A small network was shown many inputs. Here are its activations along a few directions, one row for each input.
In each table, some parts of the input vary, and every possible input appears once, in random order.
A made-up example of a description, with smaller parts first: one of 6 places along a line, together with either a single point or one of 9 places around a ring or (one of 2 separate values, together with one of 8 places around a ring).
Shared parts are said once, and a part with two or three values counts as separate values.
(in the rows, 128 means zero)

Other details of the inputs shift rows strongly along two fixed directions, in all tables alike. That doesn't count.

Rows:
R1: [144 114  93  79  84  98 167 104 170 155 152 150 125 135]
R2: [112 144 149 162 158 155 105 143  95 112 107 114 128 125]
R3: [118 136 117 117 129 143 137 129 119 143 125 132 129 124]
R4: [112 122 105 115 112 123 157 121 135 149 141 142 121 131]
R5: [152 100 179  91 143 152  89 119 113  30 128  77 135 136]
R6: [129 101 169 104 151 170  90 121  92  33 124  74 132 136]
R7: [175 104 154  59 134 148 107 104 120  57 131  87 147 127]
R8: [118 136 105 105 118 137 150 126 129 162 131 142 129 123]
R9: [122 126 158 182 151 139  95 148 123 104 120 121 126 132]
R10: [126 138 104 125 125 124 147 121 125 156 126 141 125 127]
R11: [118 113  99 116 106  88 135 120 127 152 141 136 128 124]
R12: [161 127  94  73  98 101 168 106 159 164 147 150 134 125]
R13: [131 150 127 157 128 117 126 136 137 154 116 143 127 126]
R14: [107 118 122 108 120 143 141 128 126 127 139 128 125 129]
R15: [155 129 108  85 106 110 150 109 154 151 135 140 131 130]
R16: [151 126 125 124 130 130 119 125 139 132 128 132 135 129]
R17: [118 159 145 203 151 128 103 155 124 147 103 136 124 122]
R18: [ 84 144 140 193 147 139 124 155 110 141 118 137 117 126]
R19: [149 108 118  74 100 112 148 105 155 120 147 128 127 136]
R20: [ 78 147 140 198 148 141 124 160 110 147 117 140 116 125]
R21: [100 136 120 168 133 122 141 136 122 148 127 142 116 130]
R22: [122 137  95 108 114 126 159 121 134 172 133 149 127 125]
R23: [132 148 163 168 157 136  99 146 113 110 106 119 129 125]
R24: [112 141 153 192 146 120 120 151 124 131 122 137 123 122]
R25: [107 152 129 175 149 136 125 143 107 149 110 136 123 123]
R26: [135 115 127 129 120 123 125 128 145 123 135 129 128 134]
R27: [148 129 119 122 124 125 125 126 143 140 126 133 134 128]
R28: [132 122 112 123 107 110 142 122 156 145 140 140 123 131]
R29: [129 128 111 123 125 102 114 124 110 144 123 125 135 119]
R30: [163  93 160  62 127 144 109 107 124  43 142  84 139 135]
Each input here is: one of 2 separate values, together with either a single point or one of 6 places along a line or one of 8 places along a line.
Question: The inputs of R23 and R5 match in every part but the choice among 2 separate values. If R25 is changed in the same way as R23 into R5, which row does it become?
Answer: R6
Question: Change only the choice among 2 separate values in R9. List by row number the other rows that result.
Answer: R16

Rows:
R31: [143 107 153 121 128 138 126 127 145  85 140 116 131 133]
R32: [117 169 134 202 144 129 110 160 134 180 101 153 127 120]
R33: [ 73 157 106 149 147 167 145 144  85 165 117 139 121 121]
R34: [125 104 168 159 153 149  74 136 109  60 120  95 130 143]
R35: [171  98  85  10  63  95 206  77 195 141 175 153 124 142]
R36: [172 105 117  64 124 141 109 104 128 102 126 105 142 136]
R37: [ 77  99 165 108 156 199 103 131  70  38 128  74 121 134]
R38: [164 137 191 115 166 171  87 126 103  46 103  83 137 131]
R39: [101 131 134 173 129  88 123 144 115 140 133 142 121 122]
R40: [152  97  94  51  74 108 160 101 185 142 167 142 129 139]
R41: [155 121 103  84 113 114 131 105 128 132 122 115 139 121]
R42: [119 155 103 160 128  81 145 140 120 200 114 158 128 114]
R43: [ 84 151 103 223 119  78 146 152 140 200 128 170 111 121]
R44: [139 159 135 172 147 134 128 145 135 160 117 147 131 117]
Question: The inputs of R34 and R36 match in every part but one. If R37 is changed in the same way as R34 into R36, which row does it become?
Answer: R33
Question: Describe the family of inputs behind these rows.
Answer: one of 2 separate values, together with either a single point or one of 6 places along a line
Question: Change only the choice among 2 separate values in R42. List by row number the other rows that result.
Answer: R39

Rows:
R45: [164 128 119 100 105  83 133  93 143 135 120 128 136 128]
R46: [123  94  84  56 114 146 149 103 121 136 146 106 139 118]
R47: [ 96 128 201 149 175 206  82 146  58  51 106  86 141 116]
R48: [172 116 170 132 161 127  71 131  97  61 125  95 146 135]
R49: [184  93  88  49 100 101 139  92 172 136 152 120 146 115]
R50: [162 128 133  98 111 115 142 113 158 138 141 152 145 112]
R51: [ 93 146 102 104 110 118 149 141 126 179 134 143 119 120]
R52: [114 150  90 116 114 143 168 122 127 150 142 137 121 124]
R53: [110 128  94  87 109 117 153  95 106 141 123 129 120 121]
R54: [127 173 146 222 159  98 147 162 148 184 101 165 118 127]
R55: [125 110 166  99 162 206  72 115  88  47 116  74 124 144]
R56: [130 184 151 244 152 120 113 165 133 150 108 141 122 120]
R57: [175 120 119  94 113 126 119 101 170 137 138 135 123 140]
R58: [131 101  64  37  81 139 168 104 146 149 139 142 140 141]
R59: [132  73 197 146 130 123  83 134 141  11 147  87 117 143]
R60: [147 141 189 145 149 128  65 154 118  83 109  89 138 127]
R61: [ 74 162 105 218 155 115 138 166  84 199 122 172 114 123]
R62: [169 116 108 103 100 113 125 122 166 136 121 141 146 139]
R63: [ 23 128 130 250 124 106 159 170 131 170 148 166  93 140]
R64: [107 141 104 113 135 133 185 130 128 167 124 152 112 127]
Question: Describe the family of inputs behind these rows.
Answer: one of 2 separate values, together with either a single point or one of 9 places around a ring
Question: The inputs of R55 and R57 match in every part but the choice among 2 separate values. If R58 is changed in the same way as R55 into R57, which row does it become?
Answer: R62
Question: Change only the choice among 2 separate values in R51. List by row number the other rows that result.
Answer: R60
